A small network was shown many inputs. Here are its activations along a few directions, one row for each input.
Each table varies a few parts of the input and shows all the possible inputs, shuffled.
A made-up example of a description, with smaller parts first: one of 3 separate values, together with either a single point or one of 9 places along a line or (one of 4 places along a line, together with one of 8 places around a ring).
Shared parts are said once, and a part with two or three values counts as separate values.

Other details of the inputs shift rows strongly along two fixed directions, in all tables alike. That doesn't count.
To show where, the next rows are all for the same input, with only those details redrawn:
-402	-444	-32	-209	319	271	-458	142	718	-13	36	23	461	109
261	-341	602	249	90	131	-477	73	-423	247	271	-160	431	-131
-365	159	-165	7	-331	-184	330	-269	577	-246	-323	237	86	-142
-138	-186	159	42	-3	53	-180	-36	235	-1	-5	31	313	-73
-128	-23	123	100	-179	-70	34	-145	198	-63	-103	89	212	-141

A family of inputs:
r1: 290	184	39	641	-234	-28	217	42	-319	153	-128	-173	-46	-29
r2: 142	-15	331	283	-12	-303	326	-214	-343	9	23	-307	-237	-181
r3: 85	64	-373	-25	-287	-219	130	-119	-249	118	192	68	-105	-125
r4: 328	-596	199	125	-47	-44	-363	255	-588	387	366	-403	208	57
r5: 121	188	416	-25	162	61	-271	-130	-449	-47	247	101	84	-208
r6: 155	88	76	-139	-131	-223	286	-143	-708	27	70	-57	-223	88
r7: 244	235	-35	396	163	227	80	5	-344	231	21	21	68	151
r8: 332	570	76	439	-49	-3	191	-69	-644	-2	19	-29	-301	-110
r9: -360	-185	-210	-305	459	368	-564	43	628	7	243	247	418	5
r10: -290	521	-399	1	126	93	498	-126	301	-259	-389	176	-281	264
r11: -26	176	293	71	-224	-49	204	-314	-47	-4	-113	115	159	-19
r12: 195	-29	318	226	-51	-54	-360	-109	-287	101	186	89	179	-305
r13: -32	-257	-134	-156	-160	-85	102	-12	-65	175	58	-169	42	260
r14: -74	118	-46	-409	146	212	-129	214	-170	-35	-161	73	115	273
r15: 362	-71	307	382	391	218	-537	329	-563	189	226	-309	-63	59
r16: 193	-135	34	347	94	-188	-65	-189	-146	215	232	-134	-96	-307
r17: 282	421	341	409	-126	4	379	-85	-608	20	-200	-226	-268	179
r18: -8	24	-91	242	175	301	7	116	161	177	-96	-149	104	354
r19: -342	251	-43	-175	-61	-198	44	-213	379	-372	-205	249	-144	-171
r20: 317	-237	453	-47	22	147	-479	466	-676	172	45	-347	223	125
r21: 4	247	-146	-296	-18	108	-201	208	-192	-68	-53	80	17	34
r22: 579	-218	132	-42	-457	-240	230	235	-302	-85	269	102	-529	-259
r23: 46	272	-363	-116	-232	61	-93	115	-48	56	-62	200	137	-62
r24: 62	569	-423	540	-426	-253	468	-190	77	-95	-330	157	-355	-187
r25: 465	125	29	292	-169	114	244	322	137	-170	24	191	-517	-156
r26: -238	-563	-251	-451	383	48	-583	344	216	19	248	-215	-23	221
r27: -84	-6	77	-92	455	8	179	-240	-53	5	102	-69	-117	64
r28: -210	-310	-65	19	566	411	-406	461	375	17	-23	-319	108	394
r29: -97	23	-164	-240	-177	147	-20	176	167	83	-254	-1	236	300
r30: -2	271	-144	-168	-281	-165	-43	149	-129	-174	-277	61	-162	-48
r31: -377	165	-124	-152	69	-202	620	-386	473	-223	-266	-82	-319	130
r32: -386	-204	-251	-512	26	-64	172	25	309	-129	-121	-158	-145	417
r33: -440	226	-3	-168	-200	-209	346	-229	484	-420	-374	161	-82	-65
r34: -199	170	-468	64	83	-126	302	-357	442	-1	73	143	-137	-226
r35: 266	305	207	257	46	-257	285	-365	-573	31	220	-86	-318	-336
r36: 105	135	304	71	54	79	-29	-251	-321	105	107	229	273	-89
r37: -11	-154	65	-315	-17	123	-20	191	779	-391	67	446	-205	-211
r38: -370	-381	-454	-602	452	178	-436	261	366	-26	280	-72	21	265
r39: 282	-226	85	13	38	-67	248	98	397	-138	234	140	-488	-316
r40: -302	103	-284	24	-62	-186	607	-421	570	-40	-213	-3	-147	55
r41: -189	514	-679	233	-78	65	327	-108	464	-93	-198	251	-162	-8
r42: -177	79	-6	-418	-51	144	-8	205	66	-97	-317	-80	53	368
r43: -227	200	-475	-113	-528	-154	313	84	422	-152	-493	125	52	42
r44: -7	211	-489	90	-673	-571	472	-267	-65	-81	-151	121	-373	-238
r45: 172	-123	-99	-53	-83	-93	84	-69	-485	246	200	-14	49	98
r46: 89	135	539	-84	238	103	-110	-176	-513	-28	114	108	138	-10
r47: -72	-269	60	-12	479	-49	-272	-10	114	34	225	-221	-143	-86
r48: 50	138	-180	-179	-70	156	-50	133	-156	135	-124	166	253	163
r49: -93	-248	603	-253	423	299	-428	55	-102	23	140	-149	289	243
r50: 145	-109	133	16	-350	-370	236	5	-555	-12	2	-285	-233	-3
r51: -20	66	206	198	-294	-147	126	-206	4	-50	-109	86	162	-208
r52: 330	227	-53	175	-476	-184	-92	100	-470	106	-117	57	12	-207
r53: -73	-232	-99	-10	512	154	-35	-161	175	230	231	-30	156	75
r54: -31	-274	-24	238	104	-106	114	-127	195	153	80	-222	35	-111
r55: 411	-115	25	-256	-268	134	-100	528	150	-178	13	240	-229	-114
Q: Describe the family of inputs behind these rows.
A: one of 5 separate values, together with either a single point or (one of 2 separate values, together with one of 5 places around a ring)
Q: The inputs of r11 and r29 match in every part but the choice among 5 separate values. If r51 is changed in the same way as r11 into r29, which row does it become?
A: r43
Q: Change only the choice among 5 separate values in r47. List by row number the other rows that result.
A: r15, r19, r26, r30
Q: Which other rows agree with r32 in the choice among 5 separate values? List them by row number.
A: r3, r4, r6, r13, r22, r26, r38, r44, r45, r50
Q: Which other rows agree with r2 in the choice among 5 separate values? List them by row number.
A: r16, r27, r31, r34, r35, r39, r40, r47, r53, r54
Q: Change only the place on the ring of 5 in r5. List by row number the other rows that result.
A: r19, r33, r46, r49

A family of inputs:
r56: 286	217	479	338	80	32	-32	-190	-829	227	91	-176	142	2
r57: -152	142	-655	-450	-237	-37	196	354	167	-169	-301	14	-329	355
r58: 572	-62	451	293	-211	-82	-146	118	-606	110	260	-31	-103	-323
r59: -44	263	57	2	-443	-314	404	-334	-104	-128	-193	168	-42	-188
r60: -27	501	-69	224	-360	-128	378	-235	-141	-76	-324	142	-8	-45
r61: 442	-144	464	364	-5	-154	25	-109	-640	196	306	-221	-131	-215
r62: -349	287	-317	-44	-63	57	141	-81	413	-138	-332	154	105	128
r63: 351	-36	542	162	-188	-130	-99	-124	-747	174	173	-84	164	-192
r64: -167	-424	-116	-249	217	47	-305	137	479	-44	209	14	41	-54
r65: -188	-410	-103	-129	380	110	-149	63	485	25	183	-95	6	88
r66: -102	311	72	124	-271	-279	500	-397	-111	-104	-228	18	-109	-77
r67: 102	-126	44	7	-173	-191	86	-84	25	-37	137	66	-123	-235
r68: -150	-244	154	-96	632	426	-493	110	2	227	174	-180	412	328
r69: -200	148	-414	25	-44	-8	160	2	534	-143	-177	146	-131	-28
r70: 432	68	383	413	99	-30	-3	-102	-715	221	255	-175	-85	-149
r71: 31	168	-22	206	-254	-354	503	-314	-2	-125	-71	18	-352	-225
r72: 134	-522	124	-142	341	311	-605	417	227	108	342	-34	168	4
r73: -121	-466	217	-267	378	227	-618	187	69	128	237	-117	401	103
r74: -212	-390	-102	-126	392	85	-193	72	474	-7	170	-118	-17	66
r75: 129	42	80	208	174	20	49	-90	-185	96	131	-75	-83	-43
r76: -42	513	-68	227	-352	-143	352	-230	-147	-94	-332	129	-22	-59
r77: -162	-428	-116	-250	214	52	-297	135	482	-38	212	19	45	-49
r78: -83	-244	92	-46	452	432	-609	278	40	205	117	-126	454	264
r79: -17	493	-69	223	-365	-118	396	-239	-136	-64	-319	151	2	-36
r80: 87	126	-36	81	-434	-381	408	-252	8	-150	-25	158	-284	-336
r81: -185	136	-414	23	-52	7	186	-4	541	-125	-169	159	-117	-15
r82: -425	97	-178	-146	28	-94	262	-243	445	-167	-237	30	4	96
r83: 127	-404	-248	-456	274	354	-531	711	-194	192	157	-253	37	507
r84: -371	52	-193	-268	-142	-132	157	-177	450	-197	-204	176	67	-19
r85: -142	134	-655	-451	-242	-28	214	350	172	-158	-296	23	-319	364
r86: -376	56	-193	-267	-140	-137	148	-176	448	-203	-207	172	62	-24
r87: -290	159	-193	-209	-180	-15	107	-18	471	-250	-279	242	43	0
r88: -63	-211	-486	-513	107	225	-246	582	93	23	-47	-125	-96	483
r89: 100	-384	-247	-453	286	331	-574	719	-206	162	144	-275	12	484
r90: 427	75	541	220	-223	-17	-157	37	-727	114	96	-22	136	-177
r91: -106	-478	216	-269	371	242	-592	182	76	147	245	-104	415	117
r92: -202	-398	-102	-127	388	95	-175	68	478	6	175	-109	-8	75
r93: 56	-92	57	131	2	-154	199	-150	19	1	97	-65	-182	-116
r94: 442	63	541	218	-230	-2	-131	32	-720	132	104	-9	151	-164
r95: -190	140	-414	23	-49	2	177	-2	539	-131	-172	155	-122	-19
r96: -233	-92	-287	-191	-138	-190	178	-99	568	-207	-30	175	-166	-157
r97: -27	199	177	134	161	73	2	-174	-303	89	-38	-86	135	99
r98: 533	50	321	453	-94	5	-80	52	-658	240	207	-105	-24	-191
r99: 124	49	239	15	-146	34	-106	50	-198	-11	-26	77	139	-71
r100: -16	-11	255	79	64	-49	39	-173	-226	66	14	-139	94	21
r101: -295	163	-193	-209	-177	-20	98	-16	468	-256	-282	237	39	-5
r102: -109	515	-7	177	-175	-152	470	-400	-185	-75	-276	75	-64	6
r103: -200	-192	-23	-272	162	247	-333	208	393	-57	-26	103	274	126
r104: 592	-78	450	290	-221	-63	-111	111	-598	134	271	-13	-83	-305
r105: -146	23	-285	-138	-168	-80	119	62	593	-254	-116	234	-196	-146
r106: -124	527	-6	180	-167	-167	444	-394	-192	-93	-284	62	-78	-7
r107: -25	-378	58	-19	662	344	-500	205	109	195	327	-196	167	161
r108: -273	143	-356	-20	132	-14	292	-164	494	-127	-115	104	-165	41
r109: 538	46	321	452	-96	10	-71	51	-656	246	210	-101	-19	-186
r110: 183	234	-35	132	-469	-262	367	-95	38	-185	-105	226	-304	-315
r111: -429	101	-178	-146	30	-99	253	-241	443	-174	-239	26	-1	92
r112: 447	56	383	411	92	-15	23	-107	-708	240	263	-161	-70	-136
r113: 517	62	322	455	-87	-10	-106	58	-664	221	199	-119	-38	-204
r114: 22	380	-103	254	-150	-230	476	-307	-77	-100	-122	64	-306	-159
r115: -73	-252	91	-48	447	442	-591	275	44	218	122	-117	464	272
r116: -97	307	72	123	-273	-274	509	-399	-109	-98	-225	22	-105	-73
r117: 107	-130	44	7	-175	-186	95	-86	27	-30	140	71	-119	-231
r118: -61	-325	-114	-199	176	177	-330	291	513	-67	135	90	30	-24
r119: -405	81	-179	-149	17	-73	297	-250	454	-142	-226	48	22	114
r120: -13	186	176	132	154	88	28	-179	-297	108	-30	-72	149	112
r121: 111	-392	-247	-454	281	340	-556	716	-201	174	149	-266	22	493
Q: Describe the family of inputs behind these rows.
A: one of 6 places along a line, together with either a single point or (one of 2 separate values, together with one of 5 places around a ring)
Q: The inputs of r75 and r70 match in every part but the place on the line of 6. If r91 is changed in the same way as r75 into r70, which row does it become?
A: r84
Q: Change only the choice among 2 separate values in r69. List by row number the other rows that result.
A: r76
Q: Change only the place on the ring of 5 in r71. List by row number the other rows that result.
A: r58, r77, r107, r113
